A small network was shown many inputs. Here are its activations along a few directions, one row for each input.
In each table, some parts of the input vary, and every possible input appears once, in random order.
Descriptions start from the smaller parts, as in this example, which fits no table here: one of 8 places around a ring, together with either a single point or one of 11 places around a ring or (one of 3 separate values, together with one of 4 places along a line).
Shared parts are said once, and a part with two or three values counts as separate values.

Other details of the inputs shift rows strongly along two fixed directions, in all tables alike. That doesn't count.
To show where, the next rows are all for the same input, with only those details redrawn:
[ 0.48  0.00 -1.30 -0.21  0.45  7.04  1.70  2.16 -1.70  0.26  7.28]
[ 3.40 -3.72 -0.16  0.96  1.21  7.99 -1.37  1.69  3.48  3.41  5.68]
[ 0.45  1.41 -1.48 -0.68  1.20  3.04  1.71  1.20 -3.20 -1.21  4.65]
[ 0.67  1.41 -1.40 -0.76  1.24  2.65  1.57  1.15 -3.12 -1.15  4.25]
[-0.21  2.78 -1.72 -1.20  1.23  1.58  2.53  1.18 -4.96 -2.54  4.12]
[-0.14  2.21 -1.73 -0.96  0.98  2.55  2.40  1.30 -4.46 -1.99  4.79]
[ 3.61 -4.19 -0.18  1.22  0.98  9.08 -1.36  1.78  3.99  4.06  6.30]
[ 1.39  2.44 -1.25 -0.97  2.89 -4.30  0.61 -0.80 -3.91 -2.84 -0.97]

A family of inputs:
r1: [-4.76  1.06 -2.50 -1.00 -2.39  5.33  2.50  0.13 -1.89 -1.98  2.88]
r2: [ 7.97 -4.92  2.29  1.20  2.03 -0.96 -3.46 -1.14  7.91  2.61 -2.75]
r3: [ 2.10  0.47  1.49 -0.73  2.68 -6.61  2.40 -2.24 -0.01 -2.58 -4.91]
r4: [ 3.74 -0.98 -0.37  0.24  3.07 -1.82 -1.73 -0.91  0.93  0.32 -1.02]
r5: [ 1.84 -0.73 -0.53  1.02  2.08 -4.88 -2.69  0.75 -1.59 -2.52 -0.82]
r6: [-3.83  2.05  0.64 -3.41 -1.63 -5.37  0.07 -2.18 -2.33 -2.62 -3.63]
r7: [ 5.70 -4.97  2.15  2.09  0.51 -1.43 -3.99  1.17  5.65  0.36 -0.76]
r8: [-2.24  0.64 -2.22 -0.86 -1.08  4.27  2.83 -0.85 -2.55 -1.60  0.09]
r9: [-3.09  1.96 -1.97 -3.52 -1.30 -4.53  0.30  0.73 -3.27 -1.15 -5.05]
r10: [ 4.58 -1.96  5.65  7.22 -0.52 -2.00 -4.54 -1.95  9.28  6.86 -4.43]
r11: [-5.66  8.56 -1.15  3.80 -0.55  2.02  2.32  2.00 -5.02 -0.52  2.41]
r12: [-0.11  1.53 -2.84 -1.12 -1.78  3.96  0.60 -0.27 -3.07 -2.14  1.06]
r13: [-4.29  0.58 -0.92 -2.05  0.56  0.99  2.09  2.15 -1.09 -0.07  3.94]
r14: [-0.10 -0.14  1.60 -2.67 -1.17 -8.78  0.33 -0.88 -1.13  0.98 -5.43]
r15: [-4.05  4.09 -3.62 -1.52  1.13 -0.44  4.70 -0.85 -7.16 -3.66  0.27]
r16: [-3.25  0.38 -0.68 -2.85  0.07  1.02  2.25  4.25 -2.43  1.33  2.93]
r17: [-3.22 -0.18  0.82 -3.49 -3.86  3.15  0.78  1.88 -1.80  1.31  1.19]
r18: [ 3.18 -2.79  1.09  1.62 -2.29 -2.69 -2.09 -0.72  0.40 -0.34 -0.12]
r19: [-1.07 -0.05  1.37 -1.81 -0.82 -8.71  0.16 -2.85  0.10 -0.49 -4.29]
r20: [ 1.17 -0.96  0.73  0.15 -2.38 -1.44 -3.01 -0.67 -1.52 -2.85 -1.56]
r21: [ 2.61  1.03  0.47 -1.31 -0.65 -3.91 -1.69 -3.56 -1.66 -2.43 -5.01]
r22: [ 1.72 -5.36 -1.78  2.77 -0.86  8.57 -4.06  2.76  3.37  3.02  5.26]
r23: [ 1.70  0.45 -0.05 -0.58 -3.10  3.15  2.34 -0.53 -2.36 -0.18  4.21]
r24: [ 4.67 -4.82  2.64  1.26  0.67 -3.06 -0.82 -4.10  4.70  2.89 -5.04]
r25: [-3.34  1.92 -2.61 -0.80  1.84 -3.96  0.98 -1.70 -2.18 -2.32 -2.54]
r26: [-1.79 -0.21  0.80 -0.69 -0.97  3.76  3.67  1.52  1.26 -1.13  5.03]
r27: [-1.05  1.00  1.07 -0.78 -0.84 -6.90  2.12 -3.31 -1.45 -2.19 -3.12]
r28: [-0.71  1.60 -0.62 -0.82  3.58 -4.04  2.84 -1.40 -3.34 -2.45 -2.06]
r29: [-1.45  5.09  2.04  4.84  2.16 -2.11 -0.36  0.99 -0.04  1.25 -0.59]
r30: [-2.08 -0.76  0.98 -2.95 -2.63  5.36  3.42  5.62  0.46  1.74  5.82]
r31: [-3.61  1.49 -2.01 -2.46 -0.39 -5.42 -0.52 -1.61 -1.07 -2.28 -5.11]
r32: [-0.12 -1.31  0.38  0.06  3.55 -4.27 -0.63 -1.56  2.30 -0.08 -2.50]
r33: [ 0.87  4.30  4.00  4.68  0.52 -3.16 -0.15  0.87  3.04  0.72 -1.90]
r34: [ 4.78 -6.57 -0.27  2.72 -0.39  1.02 -7.57 -0.71  6.41  1.96 -3.88]
r35: [-0.17 -4.45 -0.99  0.04  1.95 -1.12 -4.20 -0.85  6.36  4.09 -3.06]
r36: [ 0.96 -3.07  2.26 -1.22  0.94 -3.61 -1.09  0.21  5.98  1.33 -2.03]
r37: [ 1.20 -2.78  1.78 -0.30 -0.93  3.06 -0.23 -2.56  1.97  1.12 -2.22]
r38: [-0.71  0.38  1.54  6.03 -2.29  9.17 -2.89  1.78  5.76  4.96  1.52]
r39: [-2.03  5.09 -4.29 -1.66  0.45 -0.72  2.53 -0.33 -7.77 -4.11  1.36]
r40: [-3.15  4.43  3.04  4.02 -4.34  7.75  0.77  1.75 -0.14  1.88  3.75]
r41: [-1.63  0.16 -1.90 -2.38  1.64 -6.52 -1.13  0.58 -1.12  1.12 -5.81]
r42: [-0.95 -3.58  1.70 -0.18 -2.48  6.26 -0.95 -1.05  4.04  1.83  1.81]
What is each input in this table made of?
Answer: one of 6 places around a ring, together with either a single point or one of 6 places along a line
The inputs of r26 and r25 match in every part but the place on the ring of 6. If r2 is changed in the same way as r26 into r25, which row does it become?
Answer: r39
Change only the place on the line of 6 in r18. List by row number the other rows that result.
Answer: r14, r19, r23, r24, r27
Change only the place on the ring of 6 in r6. List by row number the other rows that result.
Answer: r13, r19, r31, r35, r36
List by row number the other rows that have the place on the ring of 6 in common with r16.
Answer: r4, r5, r13, r28, r29, r32

A family of inputs:
r43: [-1.22  3.32  0.56  1.65 -1.46  0.81  1.51  0.88 -3.07 -1.46  1.38]
r44: [ 0.20 -1.69  0.26 -0.67 -0.71 -0.39 -0.18  0.25  1.13  0.82  0.35]
r45: [ 1.99 -1.29  0.42 -0.05 -0.24  0.86 -0.42 -0.66  0.52 -0.54  0.32]
r46: [ 2.33 -2.77  0.89 -0.37  0.87 -3.14 -2.82 -0.39  3.41  2.24 -3.32]
r47: [-3.55  4.02  0.91 -0.32 -1.96 -0.92  2.28  1.05 -3.35 -1.86  1.40]
r48: [-2.67  2.85 -1.45 -2.03 -1.11 -0.24  3.08 -0.62 -4.71 -3.42  0.32]
r49: [ 0.21  0.05 -0.76  0.09  1.90 -4.88 -2.27 -1.67  0.36 -0.85 -5.36]
r50: [ 1.91 -0.09  1.73  2.61  1.69 -3.14 -1.22 -1.13  3.82  2.07 -3.67]
r51: [-1.74  1.29 -0.25 -2.16 -1.40 -0.69  2.66  0.62 -3.05 -2.13  1.34]
r52: [ 1.41 -2.74 -0.30  1.49 -0.67  6.59 -1.93  1.94  2.94  2.27  4.27]
r53: [ 1.49 -3.42  0.81  0.16  0.07  6.40  0.47  0.72  3.74  2.77  3.89]
r54: [ 0.88 -1.41  0.34  0.07  1.34 -0.13  0.09 -0.65  1.36  0.90  0.22]
r55: [-2.05  2.81 -1.10 -1.42  0.51  0.35  2.92  1.01 -4.20 -1.65  2.43]
r56: [-0.21  0.74 -0.84 -0.33 -1.05  1.25  1.05  0.20 -2.36 -1.65  2.49]
r57: [ 0.97  0.34  0.06  0.26  3.28 -5.67 -1.28 -1.11  0.64 -0.55 -4.01]
r58: [-0.22  2.26  0.70  1.11  0.34 -5.09 -1.43 -2.42  0.63 -0.29 -5.53]
r59: [-2.06  0.88 -0.87 -0.87 -0.84  0.62  1.05  2.05 -1.68 -0.73  2.26]
r60: [ 2.34 -3.55  0.31  1.18 -1.00  7.54 -1.99  1.75  3.32  3.32  4.45]
r61: [-2.08  1.03 -1.40 -0.86 -0.82  0.79  1.59 -0.53 -2.73 -1.44  0.64]
r62: [ 2.06 -2.63 -0.03  0.48  1.26 -0.93 -3.15 -1.30  3.27  2.18 -3.87]
What is each input in this table made of?
Answer: one of 4 separate values, together with either a single point or one of 4 places along a line
The inputs of r54 and r56 match in every part but the choice among 4 separate values. If r53 is changed in the same way as r54 into r56, which row does it become?
Answer: r45
Start at r59 and move only the place on the line of 4, one step at a time. The first step leads to r46. Which rows follow, in order?
Answer: r44, r51
Change only the choice among 4 separate values in r57. List by row number the other rows that result.
Answer: r49, r52, r59
List by row number the other rows that have the choice among 4 separate values in common with r62.
Answer: r48, r49, r58, r61
